Each row below holds a small network's activations on one record, seen along a few directions.
Each row is followed by the record's values for the fields ZUVI, ZOVA, DUT, PUF, GOM, PIVIG, MIZI.
A field that a record lacks is written none.
The largest differences between rows may come from other fields.
Random noise pushes rows far along 17 fixed directions. That doesn't count. These rows show it; they differ only by the noise:
[-139  -18 -165   25  -35 -208  105   25 -233  -19 -123 -192  253  -94
   38    1 -164  178 -354  376  263  362  147   35   77 -205 -208  -97
 -127   29 -242  106 -144  -88  170  -29  -51 -117  172]
[-157  135 -207   28  174 -264  -27  209 -304  -94 -269  153  -80 -231
 -299 -276 -308  249 -362   32  157  256  152  -18 -203 -180  176 -220
   50 -171 -332   26  -90  -53    4 -305 -242   97  137]
[ -82  -26  -42  113 -166   72  -81 -198   47  489 -246  -34  -40 -289
  180  131 -146 -397   21  -42  189   78  194  107  138   53 -281  185
  -31  308   42  266  136   92  -76  278  -80 -182 -119]
[  99  -95  223 -141   48 -272  345  121  378 -315  -45  259 -500 -454
  -31  270  -90  -86   90 -171 -195 -266  -88  -36 -248 -115  -54 -118
  212  -61  327  329   59  589 -192 -134   75  213  -41]
[-223  -60  -72 -174 -159 -248  -18  -77   22    2 -292 -319 -161 -122
  -48  132  105   91  114    6 -183  -11  197  -80   21    0 -106 -206
   61   77  223  420 -201  118   94   64  138  -57  -40]
[-121  106  -54 -246 -133  392 -146   46  338  322  365  161 -159 -128
  -89 -471 -140 -293  296 -243  101 -232  -33   89 -499    3   47   68
  525   36   45   -3   84 -351 -373  413 -203  121  496]
[ -48 -289   30  -48  116  447  -40  161  -48  120  412  -76  144   66
  333  -49   94 -259 -442  154  116  -18   72  394 -125 -351 -548   -2
   36  106 -269  -90  212 -481  367  226  237 -146  370]
[-165  500 -192   47 -143   49 -183  -40   13 -235  156 -204  639  314
 -461 -443   76  279  103  212   82  289 -259  128  -92 -119 -162 -591
 -276 -229   12  318 -289 -214  249   -4   40 -303  159]
[ 122 -152 -123 -131 -254 -125  146  -26   11   39   96   69  206 -249
  238  -25 -181  163 -210  235  -66  142  -23 -139 -115 -335  -63  351
  167  257  155   15 -406  -12 -161   65 -225 -104  152]
[ 168 -284 -126 -378 -205 -175  150   30 -237   34   17  -10  172 -281
  343 -453 -128    6 -339  239   -8  -69  -58   38  -11 -348   37  221
   86  213   88   21 -109 -309  -93  -99  -57  115  307]
[ 144  328 -499  360 -108   68 -295 -106  253   23 -345   71  292  204
 -258 -268   17  181  113    4  176  107  -67 -270   64 -185  422  222
  -38 -169    6  380 -345  305  -93   28 -452 -308 -385]
[-140  233 -109 -185 -430 -348 -163  -19 -263  319  139  -30  257  -68
  121 -276 -348  -19 -499  -45  -17  287  318  318  267   70 -127 -613
 -104  352  115 -329 -119  109  118 -232  273 -124  -64]
[   5 -161   66  -63 -185   95  216 -135  113  487   97 -281   75 -250
  465  190 -169 -304 -376   96  189  -20  257   41  -93 -127 -104  358
  254  300 -191 -244   86 -143 -144  239   28  -41  161]
[-197   80  113   13 -285  -13   63 -307  252  -17  330 -139  451  218
   76  367   -6  -89  197  183   84  194  -65   51  -11  -37 -412 -102
   37  259  342  -16 -325  154  -25  350  -14 -403  226]
[ 155   45 -145  163  -87  281 -319  116  266  195  192  351 -165  137
   92 -125   -3  -13 -275 -222  -14  -23  252   52 -244  -10  224  128
  267 -165 -117 -368  122   58   96   71  131  -99   13]
[-208  -58  233  -95   43  -41  -25  120 -223  148  187   82 -215   52
   68  186  -59  141   16   37   37   38  132  148  303  359 -149 -159
 -168 -106   -9 -405  442   12  196 -149  572  174 -133]
[ -64 -378   12  -74  216  161   56   66  -75 -252  -25   43  -33   87
   34  221  203  105  526  320  -17 -175 -330 -168  272 -167 -346  384
 -146   -4  199  472   55  -83   72  212  -12   12  -70]
[-109  200   32 -325 -266  -39  -27  -40  215  254  130 -330  -94   16
   49 -243  103 -147  -64 -320  -12 -200  146  295   90  204  216 -405
   57    4  367   64    9  202 -130 -159  340  120 -136]
[  45  294  -17   63 -213  105 -129 -282  124  287   27  -92  395   97
   49 -290  134 -179 -154 -272  174   37 -129  375  174   32  201  -42
 -272   42  465   98 -166  255 -125 -260  -45 -274 -327]

[ 103   35  188   13 -154   94  303  128  259  247  239 -158 -249 -279
  242  343 -177  -63   83  152   57   38  146  -53   94  293 -256  114
   31   47 -195  -78  391   81 -107  260  373  244  -69]	<ZUVI:pevek ZOVA:none DUT:none PUF:none GOM:none PIVIG:none MIZI:fot>
[ 160  185  -73  256 -148    9   90  202  266  164  123  495 -186 -434
  -58   39 -421  225   34  134  156  345   -5  -94  -63   86 -192  200
   29  -30 -121  -11    3  351 -161  128 -194    4 -146]	<ZUVI:goro ZOVA:dubez DUT:rorid PUF:gif GOM:zefi PIVIG:none MIZI:lisaf>
[ -15 -136  160    9  314  212 -101  362 -270 -181   16  518 -320 -306
 -176   87 -151 -173   78  -20 -145   29 -125  247  -53  -72 -601 -170
 -192   20  -48  343  374 -153  176    8  176  102   50]	<ZUVI:pevek ZOVA:none DUT:none PUF:none GOM:none PIVIG:none MIZI:fulet>
[ -75    1 -273   52  -69 -159   48    9  343  -88   67   65    1   46
    2 -132  -75   39  458   79  151 -240 -255  -64  531 -143 -147 -172
  -55  140  329  409  -15  624   22   45 -215  -54 -492]	<ZUVI:kosu ZOVA:none DUT:none PUF:none GOM:none PIVIG:vuzez MIZI:lisaf>
[ 286  136 -423  236 -238  -84  -57  378  253   53  123  139 -129  -23
  246  -90 -302  -34 -705  178  337  388  557  187  178  -24 -134 -392
    4  -57 -455  -53  181  404  285  100  228    2   26]	<ZUVI:pevek ZOVA:none DUT:none PUF:none GOM:none PIVIG:none MIZI:lisaf>
[ -38  285 -102  272   18  -12 -198  -70 -146  221 -440  164 -126 -257
 -348 -159 -164  112  355 -135 -132  122  -33 -295  -97  220  142  172
  -71  -61 -157  172  114 -163 -104   47 -239    5 -222]	<ZUVI:pevek ZOVA:none DUT:none PUF:none GOM:none PIVIG:none MIZI:fot>
[ 571 -295 -172  109   70  269 -192  440   93 -319  -14  322 -353   76
  172  199  195   75  -97   97 -498 -115   81 -241   43 -160 -150  245
  -11  -53 -219  233   89   -7  266  199  302  101 -195]	<ZUVI:goro ZOVA:rul DUT:tor PUF:gif GOM:lod PIVIG:none MIZI:fot>
[-184  -58 -296  192  -62 -194 -185  -77  254   13 -373 -314  -77  134
   15  143   23 -163 -173   -7 -110 -203  376 -178  -12 -322 -153 -424
  323  188 -388   91  -68  216  443  260  -20 -356 -146]	<ZUVI:goro ZOVA:dubez DUT:rorid PUF:gif GOM:zefi PIVIG:none MIZI:fulet>
[ 115  -40  -49  209 -272  206   20 -216   78  261  139 -120  275   44
  274 -109  269  466   10  404  278  431  -29   -5   38  243    0  602
 -269 -324  -18 -174   20 -272  243  167  140 -188  130]	<ZUVI:kosu ZOVA:none DUT:none PUF:none GOM:none PIVIG:febo MIZI:fot>
[ 333 -189 -134    7  -32  148 -130  406   -1 -127  137  107 -176   88
  325  156   30 -144 -635  -65 -250   55  392  196   99 -169 -147 -157
  -13   93  -47   41   57   94  257  -32  419   17  -59]	<ZUVI:pevek ZOVA:none DUT:none PUF:none GOM:none PIVIG:none MIZI:lisaf>
[ 339 -213 -186  110   88   79  148  196  105 -172    4  272 -166  -45
  236 -212  117  231 -404  228  536  273   90  146  -68  -22  313  483
  -81 -498  -70   31   90  121  -20 -133 -105  163  319]	<ZUVI:pevek ZOVA:none DUT:none PUF:none GOM:none PIVIG:none MIZI:lisaf>
[-255  -71    3  142  256  -89  175 -167  -86  120 -370 -268 -134 -351
  -82 -167   39   32  -75  -47  148  -36   14  -46 -360 -154   93  143
  123 -152 -314  124  126 -313   86  -67 -334   23  192]	<ZUVI:kosu ZOVA:none DUT:none PUF:none GOM:none PIVIG:vuzez MIZI:fot>
[ 312   99 -154  205 -115  151  -31  -43  225  -24   23 -215  400  328
  220   89   40 -406 -348   97  140  -27  112   84  219 -192  -69 -120
 -122  117 -203  105   66  131  125  172  143 -229 -120]	<ZUVI:goro ZOVA:mugop DUT:tor PUF:sed GOM:zefi PIVIG:none MIZI:lisaf>
[-672   33  259   63  399  -86  -21 -227 -339   83  -64 -352  -16  218
 -216  -47  180   65   35 -186  224   -8   72  205 -142  231   48 -351
  -14 -242 -254 -471  286 -403  286 -218   23  -24  248]	<ZUVI:kosu ZOVA:none DUT:none PUF:none GOM:none PIVIG:febo MIZI:fot>
[ -81 -167  -20  137  113  -52  -79  -88 -296   82 -424   23   -8   75
   52  317  -43  -83  218  109  119   15   50 -157  491  132   -4  318
 -241  109   79  149  175   98  -39   19  -19  -53 -329]	<ZUVI:pevek ZOVA:none DUT:none PUF:none GOM:none PIVIG:none MIZI:fulet>
[-216   37   13  201  -46  -54  130 -128  308  -76  193    0  208  -79
   23  164  -75  -91   28   95  131  110 -105  174  -40 -275 -540 -279
   15  181  114  162 -161  290  201  140 -186 -383   47]	<ZUVI:pevek ZOVA:none DUT:none PUF:none GOM:none PIVIG:none MIZI:fulet>
[ 182 -411   10   72  178   81 -264  161  -61  -39 -254  424 -571 -232
  201 -111  229  -17 -416 -464 -550 -301  211   82 -325 -240  164  199
  210  -75  139  -95  138  -36  338 -295  157  -47 -122]	<ZUVI:pevek ZOVA:none DUT:none PUF:none GOM:none PIVIG:none MIZI:lisaf>
[-441  155 -143   96   35  169   81  115  130  374  149   25 -165 -261
 -250 -201  -79  687  226  213  680  517  -51  147   27  303   -1  294
  -97 -420  -13   72 -159   90 -124  -15 -326   25  -26]	<ZUVI:goro ZOVA:rul DUT:tor PUF:gif GOM:lod PIVIG:none MIZI:fulet>
[-271 -349  -85 -144  405   -5  -25   -2 -341 -436  149  -81  163  613
   16 -178  277   67  134  189  383  -93 -164  126  248 -131  106  -32
  -60 -175   12 -137   22 -263  129  -81 -217   83  413]	<ZUVI:kosu ZOVA:none DUT:none PUF:none GOM:none PIVIG:vuzez MIZI:fot>
[ 133   86  -78 -248 -285   35 -147  -35  262  -39  111  -92   56   70
   65 -496  116 -479  -73 -183  -44 -218   37  355 -123  -26 -113 -571
  100  123  177  252   55  -61   45  174  164  -52  350]	<ZUVI:goro ZOVA:rul DUT:tor PUF:gif GOM:lod PIVIG:none MIZI:lisaf>
[ -38   21 -726 -443 -413  151 -527  579  -52  226  290  184 -332  361
  -56 -308 -277  306  414  187  145  232  453 -189  643  369  109  -65
  201  166  144  243 -279  100 -325  475   36  374  -45]	<ZUVI:pevek ZOVA:none DUT:none PUF:none GOM:none PIVIG:none MIZI:fulet>
[-129  197  307  155  257  141   50 -118 -239  127 -164 -105  199  -96
 -289  215  -58  -24  226  -95 -276 -144 -319 -190 -106  -32  -52  126
 -123   97 -209 -122   71 -319  -63 -106  -72  -88 -351]	<ZUVI:goro ZOVA:dubez DUT:rorid PUF:gif GOM:zefi PIVIG:none MIZI:fulet>
[-231   69 -109   66   65  289  -54   75  161   88  -71 -552 -130   98
 -120 -253  471  425  -87   35  156  135  186  140 -251  144  158  -33
  -59 -614 -146  248   65 -374  374   -5  299  -19  161]	<ZUVI:pevek ZOVA:none DUT:none PUF:none GOM:none PIVIG:none MIZI:lisaf>
[ 221  542   24  -25   53  299 -143  263  -79   72   92   74   67  112
 -329   77 -245 -475    7 -376  -12  116   36  173  111  268  124 -300
 -202  142   55  307  -19  106 -572  -30  -16  246 -228]	<ZUVI:pevek ZOVA:none DUT:none PUF:none GOM:none PIVIG:none MIZI:lisaf>
[  33 -110  -89   58   63  224 -285  161 -391  423  -16  151  -14 -103
  172  -83   -7  126 -426 -141 -141   90  108  220  329  -61  -69  204
 -270  160  -30 -186   15  -72  209 -319  125  -72 -570]	<ZUVI:kosu ZOVA:none DUT:none PUF:none GOM:none PIVIG:febo MIZI:fulet>
[-625   14  234  161  476  251   -9  111  -14  187  151 -114 -237  -90
 -252  311  -57 -102 -320 -275  159   75  202  349 -450 -129 -402 -381
  246  -27 -453 -292   41 -148  223  -13 -129 -171  174]	<ZUVI:goro ZOVA:rul DUT:tor PUF:gif GOM:lod PIVIG:none MIZI:fulet>
[ 100  133  -71  -83   50   53  102  185  -82 -301   36   10   73   96
 -311 -108  -40  316  653  422  107   60 -333 -332  205  202   -1  106
 -237 -302  -83  399  200 -216 -133  186   86  344   75]	<ZUVI:kosu ZOVA:none DUT:none PUF:none GOM:none PIVIG:vuzez MIZI:lisaf>
[-115 -138 -351  254  196  232 -500   63   70  156 -351  197 -286   90
 -117 -223  145 -186  296 -248  -98 -308   -2   -1  282 -174 -190  -62
    6  143  -71  405   96  148  311  159 -255 -249 -513]	<ZUVI:goro ZOVA:rul DUT:tor PUF:gif GOM:lod PIVIG:none MIZI:lisaf>
[-441  175  277   41 -105 -172  393 -312  248  368  311 -163  169 -344
   44 -284 -188   99  299  134  475  -39 -331  242   77  192 -296 -197
  -73  -51   50 -332  404   80   81  -60   -8  -54    8]	<ZUVI:kosu ZOVA:none DUT:none PUF:none GOM:none PIVIG:febo MIZI:lisaf>
[-188   58  -30 -210 -164   -9   99 -123  258   46   47 -192  -20 -217
 -133 -374  264  257  428  -48   93   18 -331  209   40   74  -81  -36
 -132  -67  619  585 -388  179 -147  -52 -233  -52  -70]	<ZUVI:goro ZOVA:rul DUT:tor PUF:gif GOM:lod PIVIG:none MIZI:lisaf>
[ 312  320   51  347   -3  409  206  -44  328  197  219 -171  361 -104
   69 -268  250  331 -506   14  296  264 -194  226 -320  -62  327  421
 -269 -552 -134  -92  -30  -67   75 -313   28 -127 -149]	<ZUVI:kosu ZOVA:none DUT:none PUF:none GOM:none PIVIG:febo MIZI:lisaf>
[ 291  308   90 -274 -118   24  -30  117 -280 -149  121  114  214  100
 -201 -288 -151 -136   57   51  -14  108 -112   30  -38  283  226 -197
 -190 -116  -40  -26  119 -329 -322  -63  211  348  311]	<ZUVI:kosu ZOVA:none DUT:none PUF:none GOM:none PIVIG:febo MIZI:fulet>
[  12  130 -268 -170 -356 -449  -45 -150  104  -63 -288 -144   24 -226
  -34 -551   20   94 -447 -158  -32  135  264  105 -392 -153  388 -349
  225  -70  223  174 -435   94    2 -250 -173 -122  346]	<ZUVI:pevek ZOVA:none DUT:none PUF:none GOM:none PIVIG:none MIZI:lisaf>
[  60 -231  -30 -344  200 -266  202  -86 -313 -224 -559 -470  -42  140
   35 -116  137 -236 -259   73  271 -264  175 -150 -101  -56  682  134
  158 -190 -271   66   50 -318 -315 -157 -102  366  455]	<ZUVI:goro ZOVA:dubez DUT:tor PUF:gif GOM:lod PIVIG:none MIZI:fulet>
[-294  142  166  107   67 -336  233 -260   97  146  -98  114  -78 -371
  -85 -207 -219 -164  -27 -211  403   65 -114  289  -95   77  -10 -256
   23   48   65 -167   62  351 -168 -241 -433  -67   68]	<ZUVI:goro ZOVA:rul DUT:tor PUF:gif GOM:lod PIVIG:none MIZI:fot>
[ 145  -44  238  -64  103  120  151  -80 -128 -144  113 -117  304  177
   82   37  207  -33 -110  100   60  -30 -260  132   32  -43   59  156
 -227  -81   58 -130  -17 -170  -47 -163   88  -11   55]	<ZUVI:goro ZOVA:dubez DUT:rorid PUF:gif GOM:zefi PIVIG:none MIZI:fulet>

Here are new rows. What are their fields?
[-237 -275 -186 -155 -155  205 -319  -50   99  193  210  -66 -103  526
  252  152  127 -241  436   -6  179  -77  275   18  378  247 -104  121
  256  309  276  -80  -67  -27 -110  568  -60 -101  176]	<ZUVI:goro ZOVA:dubez DUT:rorid PUF:gif GOM:zefi PIVIG:none MIZI:lisaf>
[ 483  211  -74 -315  -76  391  112  471  280   23  140  129 -356 -290
 -161 -266 -148 -161  258  -23   -4 -153 -107 -122 -211  156  257  224
  153 -176 -122  506  132 -142 -630  253   39  599  101]	<ZUVI:goro ZOVA:dubez DUT:rorid PUF:gif GOM:zefi PIVIG:none MIZI:fulet>
[-265 -315 -291  -81 -299 -235  -95 -106 -117   53   50 -107    8 -101
  197 -369  109  444  133  548  140  309  114   10  129  -10 -538 -113
  -74  -26 -103  106   33 -313  647  328  139 -150  442]	<ZUVI:kosu ZOVA:none DUT:none PUF:none GOM:none PIVIG:vuzez MIZI:fot>
[ 275 -176   28  146  114  558 -144 -134  100  165    3  -66   83   88
  282  -62  482 -410 -341 -220  161  -18    0  460 -123 -138  -18  384
 -213 -108  156  315   45 -152  106   32   -5 -187   64]	<ZUVI:kosu ZOVA:none DUT:none PUF:none GOM:none PIVIG:vuzez MIZI:fulet>
[  60 -204   91 -237   68  268  -38  220  -70  224   86  249 -456 -375
   74 -159  -11 -125   79 -153  -90 -172    3  153 -109   79 -122  227
   44  -47   92  223  343 -223  -68   47  201  329   64]	<ZUVI:kosu ZOVA:none DUT:none PUF:none GOM:none PIVIG:vuzez MIZI:fulet>
[-274  -16 -225 -239  -90 -164   40  -15  146   49 -225 -633 -143   51
  -41  106   71 -131   47   50   83 -163  319  -79  106  -61  -46 -399
  187   76 -104  485  -88  114   69  222  105   88   18]	<ZUVI:kosu ZOVA:none DUT:none PUF:none GOM:none PIVIG:vuzez MIZI:fulet>
[ -29   99  170   30   97   83   32  -40  113  -81  146   72  115   67
 -180 -365   50  238   22   32 -127 -337 -301 -139 -449  -97  241  -50
  217 -380 -376 -590  318 -419  240 -131  189  -15  180]	<ZUVI:goro ZOVA:rul DUT:tor PUF:gif GOM:lod PIVIG:none MIZI:fulet>
[ 351  159   29  180   11 -219   59  139   53 -345 -217  235 -179   -5
 -177  394 -154  112   44  -14 -336   36   88 -473 -102  124  311   80
   57 -125 -146  -50    4  271 -182  -76   88  182 -184]	<ZUVI:pevek ZOVA:none DUT:none PUF:none GOM:none PIVIG:none MIZI:fot>
[ 337  179  406   13 -444 -202  239 -535  363  100 -201  -26   94 -447
   83  348   -4 -319  116 -185 -423  -54  -53 -241 -607  119   78  236
  193  185  308    7 -160  116 -333  190   35 -150  195]	<ZUVI:kosu ZOVA:none DUT:none PUF:none GOM:none PIVIG:febo MIZI:fulet>
[ -16  141  -16 -221  -94  155   90  218  263  217   56 -252 -162 -311
   -9   10 -130 -439  -34 -217  -85 -226   46  260   93 -125 -331 -398
   64  338  108  591  -39  219 -191  125   73   88 -281]	<ZUVI:goro ZOVA:dubez DUT:rorid PUF:gif GOM:zefi PIVIG:none MIZI:fulet>
[ 140  256  259 -140  126  336   64  173  -35  -34   88  -27   -5  -33
 -298  328  -14  -66   37 -221 -232   37  -95  -65 -357  105  215  195
   51  -52   59  122 -256 -183 -536  -23  -16  199   -4]	<ZUVI:goro ZOVA:dubez DUT:rorid PUF:gif GOM:zefi PIVIG:none MIZI:fulet>
[  81 -156 -189  255  216  230 -379   52   19   28 -291  394 -326   59
  -87 -346  250  102  265 -154  -43 -250 -106  -49   89   14  159  252
  -86 -333  -52  121  369  -10  335  -63  -19  -46 -321]	<ZUVI:kosu ZOVA:none DUT:none PUF:none GOM:none PIVIG:febo MIZI:fulet>
[-224   35   86 -123  141  129   -2  -39  230  156  218 -111 -261   96
  -89 -187  172   26  334 -317   19 -432 -147   44   21  131  240  -75
  157 -167  145 -129  200  110  -44 -124   58  206 -230]	<ZUVI:kosu ZOVA:none DUT:none PUF:none GOM:none PIVIG:vuzez MIZI:lisaf>
[-252  332   33  162  218 -158  341 -131  311 -282  282 -197  617  316
 -222 -123 -297  -67   32   91  315 -367 -428 -157 -115 -476  182 -369
  290   -1 -321 -484   -6  140  -96 -146 -389 -190   13]	<ZUVI:pevek ZOVA:none DUT:none PUF:none GOM:none PIVIG:none MIZI:fulet>
[-245  100   63   73  196 -118  175  112  161 -197  -48 -152   15 -109
 -218  203 -252 -243  159   61 -160 -356 -122 -149  -43 -349 -426 -549
  157  181 -344  199  230   74  198  109   36  -46 -131]	<ZUVI:pevek ZOVA:none DUT:none PUF:none GOM:none PIVIG:none MIZI:fulet>
[  88  355  -83  125   48  128   43  -47 -119  232  -71   63  312  -21
 -130    5 -278 -384   64   25  654  283 -142  254  509  182   -8   53
 -494   98   79  443   66  351 -469  -55 -303   90 -317]	<ZUVI:kosu ZOVA:none DUT:none PUF:none GOM:none PIVIG:vuzez MIZI:fulet>
[-407  -31   62  328  230  194  -45  -53  -18  118 -119 -202 -161  120
 -126  462  284  279  226  137  376  407  137  161  215  330 -353   98
 -353 -313   -4  249   81  117  320  115   97 -189 -136]	<ZUVI:pevek ZOVA:none DUT:none PUF:none GOM:none PIVIG:none MIZI:lisaf>
[-356 -188  103  -61  310 -194   84 -212 -349  132 -288 -181  -69 -185
  -20 -512  102   61   48 -165   39 -384 -214   66   -9 -118  226   15
    1  -95  -69 -196  366 -382  202 -408 -145  100  -37]	<ZUVI:kosu ZOVA:none DUT:none PUF:none GOM:none PIVIG:vuzez MIZI:lisaf>
